Each row below holds a small network's activations on one input, seen along a few directions.
In each table, some parts of the input vary, and every possible input appears once, in random order.
Descriptions start from the smaller parts, as in this example, which fits no table here: one of 3 separate values, together with either a single point or one of 11 places along a line or (one of 5 places around a ring, together with one of 6 places along a line).
Shared parts are said once, and a part with two or three values counts as separate values.

Other details of the inputs vary at random and push rows far along three fixed directions, the same in every table; ignore that.

Table:
x1: [ 14 -10  10  -7  -4  12  -7  -7  10  -7   1  -5   1]
x2: [ 11 -11   5  -8   2  20  -8  -9  12  -6  -5   4  -1]
x3: [ 1 -6 -3 19  0 23 -1 -7  2  6  0 -5 -2]
x4: [13 -9 11 -8 -3 14 -8 -7 11 -7  0 -3  2]
x5: [  9  -7  -1   7  -8   0 -11 -10  11  13  -2  -2  12]
x6: [ -2  23 -11  46 -15   4 -48   7 -38 -48 -33  24   2]
x7: [  8  -6   0   5  -6   3 -10  -9  10  15  -5   0  13]
x8: [ 11 -11   5  -9   2  21  -8 -10  11  -4  -7   3   0]
x9: [ -5   9  -7  -9  28 -14  14   7  -4   1   4   4  -7]
x10: [18 -2  2  5  3  7 -6  8  1  4 19 -3  9]
x11: [14 -8 10 -9 -3 15 -7 -8 11 -6 -2 -1  3]
x12: [-32 -12   4   0   9 -12  23  21 -11  -4  -5 -20   2]
x13: [-12   4  -3  -5  13 -29  10  -6   3   9 -10  -5  -4]
x14: [ 12 -10   4  -9   3  20  -7 -11  12  -5  -7   5   0]
x15: [ 3 -2  3 17 -3 20 -1 -6  2  6  2 -9  4]
x16: [ 2 -3  3 18 -4 19  0 -3  4  5  3 -9  4]
x17: [ 0 -5 -3 18  1 24 -2 -7  4  6 -1 -4 -1]
x18: [ -4 -24   8   0 -18  -4  -7  17   4   8   2 -11  29]
x19: [  9  21   4  18 -18  -4 -54   9 -32 -60 -36  27   5]
x20: [16 -5 -4  5  8 13 -6  6  2  5 14  4  6]
x21: [-10  38 -13  19  11 -33 -34  24 -46 -54 -27  32  -6]
x22: [ 10  -4   5   5 -11  -3 -10  -8  10  14   0  -5  17]
x23: [-20   9   0   6  15 -12  19  -2  -5   0  -4 -14 -13]
x24: [-12   7   3  -5   9 -34  12  -1   5   9  -7  -9   1]
x25: [  7  -7   0   6  -6   2 -11  -8  11  14  -3   0  12]
x26: [ -7   2   6 -19  15 -19  13  -5   4 -12  -7  -9 -14]
x27: [  2  -2   3  16  -4  20  -1  -5   1   7   2 -11   4]
x28: [ 13 -13   5  -7   1  18  -7  -9  11  -6  -4   2  -2]
x29: [18  0  2  3  5  9 -5  6  2  5 17  0 12]
x30: [-21  17 -16 -14 -70  12  24  -3 -24  15  28  28 -38]
x31: [-22  16 -22 -16 -63  20  24  -7 -21  17  20  37 -38]
x32: [-19   9  -2   7  14 -14  19  -3  -6   0  -3 -16 -13]
x33: [ 0 -5 -3 18  1 25  0 -5  5  6 -2 -2  0]
x34: [ 0 -4 -3 16  1 26 -2 -8  3  8 -3 -4  0]
x35: [ 12 -11   5  -8   2  20  -6  -7  14  -6  -6   5   0]
x36: [-17 -10   2 -14  15 -21  17  34 -11  -5  11 -10   9]
x37: [ -9   0   1 -19  21 -13  13  -8   5 -11 -12  -2 -17]
x38: [-13   8   3  -6   9 -34  10  -3   3   8  -5 -10   0]
x39: [ 8 -7  0  7 -7  2 -9 -6 13 14 -4  2 13]
x40: [13 -9 10 -7 -3 14 -6 -5 13 -7 -1 -1  3]
x41: [ -3  10  -3  -7  21 -23  14   9  -5  -2  12  -6  -5]
x42: [ -7  20 -18 -29 -62   3  21  11 -21  14  40  40 -29]
x43: [-11   7   3  -5   8 -35  11  -3   2   8  -5 -12  -1]
x44: [-13   6  -3  -7  15 -28  11  -7   4  10 -13  -3  -2]
x45: [15 -2 -4  2  9 15 -6  5  3  6 12  5  8]
x46: [-21 -17  10 -26  10 -16  17  19  -2 -15  -8 -13   1]
x47: [ -6   8  -7  -8  28 -15  15  10  -3   1   5   3  -7]
x48: [ -5   8  -8  -7  26 -17  13   7  -4   0   7   0  -8]
x49: [ 10  -5   4   7 -13  -6 -10  -7  10  12   3  -8  16]
x50: [17 -1  2  4  4  8 -6  8  2  4 19 -1 10]
x51: [ -4  12  -1  -9  22 -20  14  10  -6   0   9  -4  -5]
x52: [  9  -4   5   5 -11  -3 -10  -6   9  14   0  -6  16]
Each input here is: one of 4 separate values, together with either a single point or (one of 2 separate values, together with one of 6 places along a line).
Q: The inputs of x39 and x35 match in every part but the choice among 4 separate values. If x43 is changed in the same way as x39 into x35, which row does it become?
A: x1
Q: The inputs of x22 and x29 match in every part but the choice among 4 separate values. If x49 is changed in the same way as x22 into x29, which row does it become?
A: x41
Q: Which other rows does x31 become when the place on the line of 6 takes its other values? List them by row number.
A: x3, x6, x17, x33, x34
Q: Which other rows does x29 become when the choice among 2 separate values takes its other values? List them by row number.
A: x9
Q: Which other rows does x5 become when the choice among 2 separate values takes its other values? List them by row number.
A: x49
Q: Which other rows does x50 become when the choice among 4 separate values takes its other values? List them by row number.
A: x4, x23, x38
